A small network was shown many inputs. Here are its activations along a few directions, one row for each input.
In each table, some parts of the input vary, and every possible input appears once, in random order.
Descriptions start from the smaller parts, as in this example, which fits no table here: one of 6 places along a line, together with either a single point or one of 9 places along a line or (one of 2 separate values, together with one of 5 places around a ring).
Shared parts are said once, and a part with two or three values counts as separate values.
In the rows, zero is written as 128.

Table:
x1: [105 103 216 126 124  42 190 172 216  82  55  77 164 102 134 209  77]
x2: [169 158  87 108  88 153  88  94 103 117 148 113 162 131 126 104 141]
x3: [156 136 109 131 102 154 141 134  94 133 155  95 117 151 115 113 126]
x4: [151 140  94 107 119 151  77  88 107 114 142 166 138 114 141 102 156]
x5: [160 141  99 125  99 158 118 122  98 132 151 103 138 143 113 114 125]
x6: [160 139 103 104 103 151  78  90  89 113 149 140 160 122 128 105 151]
x7: [161 150  93 117  90 158 100 106  98 123 151 106 155 134 122 109 133]
x8: [ 94 104 207 138 165  34 169 156 238  88  20 131 134 107 152 208  90]
x9: [129 114 124 143 159 145 125 126  95 139 124 165  71 155 129 118 137]
x10: [135 114 115 129 137 149 122 125  93 133 145 153  99 134 123 114 134]
x11: [147 144  94 117 143 145  62  77 110 118 116 185 133 127 142 106 158]
x12: [143 130  99 112 124 151  83  98  96 126 142 160 129 116 133 106 147]
x13: [141 107 133 133 118 152 143 143  74 132 158 117  99 150 110 119 125]
x14: [ 51 137 147 156 181  93 160 151 202 176 117 140 126 118 138 133 131]
x15: [142 124 106 121 131 155 106 114 102 131 146 156 111 124 131 108 143]
x16: [150 122 115 121 115 156 108 119  84 128 152 130 136 134 114 114 135]
x17: [140 132 107 129 153 151  96 102 110 133 122 174 101 136 141 109 153]
x18: [ 96 100 206 127 143  38 181 166 229  85  44 111 142  94 140 208  79]
x19: [142 140 101 122 143 152  78  87 109 123 122 175 118 127 149 103 161]
x20: [145 113 124 125 121 149 125 129  75 134 152 125 116 142 109 117 131]
x21: [ 53 131 146 146 158  95 170 163 193 173 141 121 134 106 127 134 121]
x22: [114 125 199 131 108  45 201 176 228  86  52  50 168 111 133 205  66]
x23: [133 122 116 139 159 146 112 113 101 136 121 171  90 147 133 115 145]
x24: [131 106 123 134 137 148 135 138  87 137 148 147  80 142 119 117 126]
x25: [ 70 155 139 148 121 104 189 174 195 172 148  64 159 123 120 134 110]
x26: [ 62 134 156 145 139  98 178 170 181 168 151  89 155 114 121 136 119]
x27: [152 134 110 114 103 159  96 104  89 115 155 130 152 124 130 106 147]
x28: [152 128 117 135 102 153 154 147  88 137 158  89  97 158 111 117 118]
What is each input in this table made of?
Answer: one of 4 places along a line, together with either one of 2 separate values or one of 5 places along a line
Which other rows does x14 become when the choice among 2 separate values takes its other values? List them by row number.
Answer: x8
List by row number the other rows that have the place on the line of 4 in common with x21.
Answer: x4, x10, x12, x15, x18, x24

Table:
x29: [ 77 122 192 132 152  45 170 155 238 107  53 114 156  95 147 189  97]
x30: [165 133 117 111 107 136  92 100 117  92 116 138 145 124 139 128 135]
x31: [153 109 146 124 130 120 123 124 118  99  98 137 117 135 129 148 119]
x32: [118 116 132 135 162 127 120 121 121 134 113 169  91 132 137 126 139]
x33: [120 113 138 137 128 133 163 157 114 146 147 108 103 138 112 130 114]
x34: [153 133 122 122  94 138 142 136 108 121 143  86 138 137 113 129 113]
x35: [105 139 107 141 142 149 131 133 113 167 164 135 113 139 122 100 143]
x36: [149 137 106 115 125 145  81  93 117 110 124 159 145 118 142 114 148]
x37: [129 135 102 121 143 141  81  95 116 131 132 175 130 121 138 106 154]
x38: [139 145  98 125 105 160 112 119 111 141 166 113 152 128 124 102 141]
x39: [152 142 111 119  87 148 124 124 109 122 157  91 153 132 120 116 128]
x40: [117 130 116 131 162 136 104 106 122 138 122 179 107 127 141 112 151]
x41: [166 125 131 112 113 122 111 110 114  91 101 130 132 126 133 142 121]
x42: [ 64 132 184 143 132  56 201 180 232 134  95  70 168 104 129 177  89]
x43: [117 146  95 130 123 153 112 121 108 162 174 130 137 131 119  94 146]
x44: [131 105 146 128 148 118 132 130 119 115 105 154  96 128 131 143 122]
x45: [139 118 138 133 110 133 153 150 110 129 140  92 124 145 110 135 112]
x46: [107 124 123 145 142 142 151 149 117 165 156 123  97 143 119 113 131]
What is each input in this table made of?
Answer: one of 2 separate values, together with either a single point or one of 8 places around a ring
Which other rows does x38 become when the choice among 2 separate values takes its other values? List them by row number.
Answer: x36
Which other rows does x37 become when the choice among 2 separate values takes its other values? List them by row number.
Answer: x43

Table:
x47: [137 137 107 122 106 150 131 135 104 154 164  98 123 125 119 108 132]
x48: [176 135 110 120  80 145 129 127  96 105 145  88 148 146 107 129 107]
x49: [102 124 113 147 149 154 146 145  97 178 173 134 100 149 106 101 136]
x50: [142 117 109 122 136 141 100 108 115 108 123 177 118 121 131 124 127]
x51: [104 127 118 138 178 140  99 110 125 159 129 187 106 129 140 107 163]
x52: [173 135 120 109 111 133  84  89 117  83  96 142 156 124 141 134 134]
x53: [115 144 108 138 125 151 137 136 108 167 167 109 110 141 125  99 143]
x54: [ 81 115 196 132 158  37 171 158 231 111  48 117 139  99 144 193  96]
x55: [116 136 110 134 154 139  98 104 131 133 129 179 118 129 145 109 153]
x56: [161 126 123 117  89 148 133 133  85 121 156  89 127 138 116 121 124]
x57: [158 116 129 113 120 136  93 100 102  85 112 159 135 124 137 131 133]
x58: [ 72 124 193 144 129  64 216 190 224 132  94  57 156 110 127 181  85]
What is each input in this table made of?
Answer: one of 2 separate values, together with either a single point or one of 5 places along a line
Changing only the choice among 2 separate values turns x54 into x58. The same change can be made to x57. Which row results?
Answer: x56
Which other rows does x52 become when the place on the line of 5 takes its other values? List them by row number.
Answer: x50, x51, x55, x57
